A small network was shown many inputs. Here are its activations along a few directions, one row for each input.
Each table varies a few parts of the input and shows all the possible inputs, shuffled.
A made-up example of a description, with smaller parts first: one of 8 places around a ring, together with either a single point or one of 11 places along a line or (one of 3 separate values, together with one of 6 places along a line).
Shared parts are said once, and a part with two or three values counts as separate values.

Other details of the inputs vary at random and push rows far along two fixed directions, the same in every table; ignore that.
These rows show it; all are for the same input, with only those details redrawn:
[ 0.78  1.18 -1.55 -3.24 -0.15 -0.60 -2.15 -0.63 -0.03 -0.22 -5.11  0.95
  1.00]
[ 1.12 -5.83  8.43  7.51 -0.49  2.52  3.37 -0.13 -1.36 -0.90  7.70 -7.08
 -8.15]
[-3.25 -2.59  2.87  3.98  4.24 -0.06 -0.08 -2.10 -7.46 -2.33  1.44 -2.52
  1.30]
[ 1.85  1.61 -1.88 -4.21 -1.28 -0.54 -2.27 -0.24  1.73  0.26 -5.74  1.21
  0.19]
[ 0.79  1.17 -1.53 -3.25 -0.15 -0.62 -2.15 -0.63 -0.04 -0.23 -5.11  0.98
  0.99]
[-3.18 -2.55  2.84  3.86  4.18 -0.12 -0.10 -2.06 -7.39 -2.27  1.37 -2.42
  1.31]

Table:
R1: [-6.67 -0.97  1.70  4.60  1.88  0.35  1.80  1.24 -8.92  2.16  2.47 -0.35
  0.53]
R2: [ 1.29  0.31 -2.18 -2.50 -0.01  0.63 -2.73 -0.60  0.34  1.59 -4.58  1.27
  2.22]
R3: [ 0.88  0.20 -1.61 -2.74  0.27  0.57 -4.20 -1.39  1.13  4.14 -2.82  2.11
  3.12]
R4: [ 2.07  0.20 -2.43 -4.55  1.86  0.32 -1.10 -0.50  1.85 -0.77 -2.37  1.55
  3.24]
R5: [ 1.40  0.43  1.60  0.64 -6.91  2.44  4.76  3.75  5.04  2.80  5.33 -1.33
 -8.52]
R6: [-4.13 -3.70  4.13  6.12  3.24 -0.82 -1.85 -0.72 -5.15 -1.39  2.08 -3.41
  4.86]
R7: [ 1.40  1.76 -3.88  0.07 -1.46 -1.24 -1.30 -0.59 -0.43  2.30 -4.74  2.27
  1.47]
R8: [-4.56 -2.71  3.44  1.38  6.00  0.84  2.38 -0.57 -6.25 -2.97  3.83 -1.22
  2.39]
R9: [ 4.99 -2.33  4.36  0.77 -4.63  2.03  1.43  1.27  5.70  1.02  1.56 -3.74
 -8.53]
R10: [ 2.86  0.56  1.63  1.64 -6.14  1.48  5.10  1.77  6.03  0.79  3.96 -1.58
 -8.37]
R11: [-5.31 -1.09  1.65  5.66  2.56 -0.77  2.25 -0.80 -8.00  0.19  1.29 -0.75
  0.54]
R12: [ 3.14  0.04  2.99 -0.18 -2.97  2.38  4.05  2.92  7.49 -0.71  5.15 -1.54
 -8.24]
R13: [-1.32  1.12 -0.84 -4.00 -0.35  0.52 -1.20  0.70 -0.06  1.40 -4.96  2.09
  0.99]
R14: [-2.83 -0.01  0.92  3.82  6.02 -0.98  1.61 -1.84 -5.64 -5.80  4.83 -1.13
  1.57]
R15: [ 1.65 -0.11  2.83 -1.23 -3.75  3.41  3.68  4.90  6.59  1.22  6.35 -1.17
 -8.26]
R16: [ 4.19 -0.96  2.81  2.14 -3.73  0.02  1.22  2.66  9.71 -1.27  5.07 -3.19
 -4.47]
R17: [ 0.15  1.58 -2.10  1.22 -2.60 -3.06 -2.64  0.79  1.67  1.37 -4.90  1.38
  3.80]
R18: [ 2.12  2.16 -3.40 -1.11 -2.38 -1.06 -2.86 -1.12  2.01  5.27 -3.63  3.49
  1.65]
R19: [-1.77 -3.96  2.39  2.00  5.75  0.77 -0.35 -2.39 -3.54  0.08  5.87 -1.35
  3.39]
R20: [-3.11 -1.95  0.71  4.47  6.58 -0.22 -0.19 -2.74 -4.81 -1.63  7.52  0.02
  3.29]
R21: [-1.93  0.99 -1.29 -7.09  0.73  1.54 -0.06  2.97  0.49  1.01 -1.63  2.74
  2.15]
R22: [ 0.60  0.13 -0.89 -3.35  0.65 -1.81 -2.39  0.82  3.99 -1.36 -2.64  0.04
  5.60]
R23: [-3.05  0.27 -0.44  5.47  2.67 -1.88  2.75 -2.82 -6.99 -4.25  3.73 -1.13
  1.31]
R24: [ 0.14  2.79 -3.75  0.28 -2.68 -3.00 -1.12 -0.07  2.69 -1.26 -2.28  1.72
  4.39]
R25: [ 1.14  2.76 -4.73 -1.15 -1.36 -1.34 -1.27 -2.35  1.31  1.95 -0.26  3.90
  2.94]
R26: [ 1.47  3.06 -5.36 -0.80 -1.56 -1.16  0.22 -1.44  0.66 -0.49 -2.07  2.75
  2.15]
R27: [ 4.97 -0.93  2.46  3.19 -6.04  0.12  2.81  1.29  4.94  1.82  1.43 -2.93
 -9.25]
R28: [ 1.69  2.60 -4.18 -2.72  1.69 -0.39 -0.90 -0.40  2.33 -1.97 -1.10  2.76
  2.28]
R29: [-2.81  1.14 -0.98 -5.05 -1.08  1.70 -1.63  2.78 -1.00  3.39 -3.79  2.54
  1.03]
R30: [ 1.65  1.29 -1.67 -5.16  1.74 -0.78 -0.59 -0.47  1.44 -2.49 -3.01  1.16
  2.09]
What is each input in this table made of?
> one of 5 places around a ring, together with one of 6 places along a line
Changing only the place on the ring of 5 turns R26 into R2. The same change can be made to R24. Which row results?
> R6
A walk changes only the place on the ring of 5. It starts at R15 and steps to R5. List the rest of the walk in order.
> R1, R29, R21
Which other rows does R20 become when the place on the ring of 5 takes its other values? List them by row number.
> R3, R18, R19, R25

Table:
R31: [-3.75  2.85 -4.38 -0.63  3.27 -2.75 -1.61 -1.12 -3.44 -1.99 -2.16  3.22
  7.63]
R32: [-1.34 -2.20  2.14  4.82  2.26 -0.71  0.46 -0.95 -1.94 -2.26  4.02 -2.34
  2.21]
R33: [ 2.97  2.54 -3.12 -7.44 -2.13 -0.82 -3.36  1.44  7.04  0.78 -6.14  2.62
  2.47]
R34: [ 3.07  0.16 -0.88 -3.36 -1.51  0.41 -2.76  0.02  3.84  2.25 -3.42  0.91
 -0.01]
R35: [ 0.13  1.42 -3.73 -1.24  1.16 -1.90 -3.19 -2.23 -1.34  0.70 -4.12  2.43
  5.32]
R36: [ 4.75  2.51 -3.06 -2.56 -5.21 -0.15 -0.70  0.73  7.21  3.23 -2.35  2.16
 -2.76]
R37: [ 3.59 -2.76  4.67  1.79 -4.92  1.80  0.62  1.55  4.07  2.59  0.10 -3.76
 -7.29]
R38: [ 0.58 -1.19  2.68  5.39 -3.66  0.10  2.33  0.48 -0.38  1.63  2.22 -2.57
 -5.35]
R39: [ 3.72  4.60 -5.70 -5.49 -2.23 -1.60 -1.17  0.08  6.26 -0.93 -4.43  3.75
  0.95]
R40: [ 3.05 -1.67  3.44 -1.03 -1.26  2.46  2.81  1.60  4.56 -0.75  4.13 -2.32
 -6.22]
R41: [-3.69 -0.99  1.71  2.57  2.31  0.77  2.31  0.98 -3.28 -1.57  5.28 -0.88
  0.44]
R42: [-4.82  1.47 -2.15 -2.46  2.64 -0.78 -1.79 -0.38 -6.96  0.71 -5.96  2.48
  4.69]
R43: [-1.50  0.20 -0.39  0.31  0.39  0.88  0.86 -0.21 -2.01  1.47  1.68  0.98
 -0.33]
R44: [-1.49 -0.89  2.55  2.98 -2.44  1.36  2.61  1.40 -2.26  1.75  1.84 -1.51
 -4.81]
R45: [-3.36 -2.25  3.16  1.49  3.22  1.24  1.56  1.00 -3.19 -1.39  4.27 -1.63
  0.65]
R46: [-1.79  0.80 -2.25 -2.70  5.34 -1.57 -2.71 -2.23 -3.57 -3.38 -3.06  1.57
  6.45]
R47: [-1.56 -2.25  2.44  6.13  0.29 -0.77  0.24 -1.42 -5.00 -0.04  0.67 -2.74
 -0.12]
R48: [-0.65 -0.70 -0.33  2.33  3.81 -1.41 -0.27 -2.53 -2.91 -3.68  1.56 -0.78
  3.40]
R49: [-1.63 -0.98  1.71  2.19  2.57  1.03  3.12 -0.27 -2.61 -2.73  5.65 -1.36
 -1.67]
R50: [ 3.72 -0.66  1.49 -3.09 -3.91  2.41  0.64  2.06  5.92  3.61  0.23 -0.22
 -5.66]
Changing only one part turns R39 into R49. The same change can be made to R38. Which row results?
> R44
What is each input in this table made of?
> one of 4 places along a line, together with one of 5 places around a ring
Which other rows does R32 become when the place on the line of 4 takes its other values? List them by row number.
> R35, R47, R48
Which other rows does R35 become when the place on the ring of 5 takes its other values? List them by row number.
> R34, R36, R43, R50
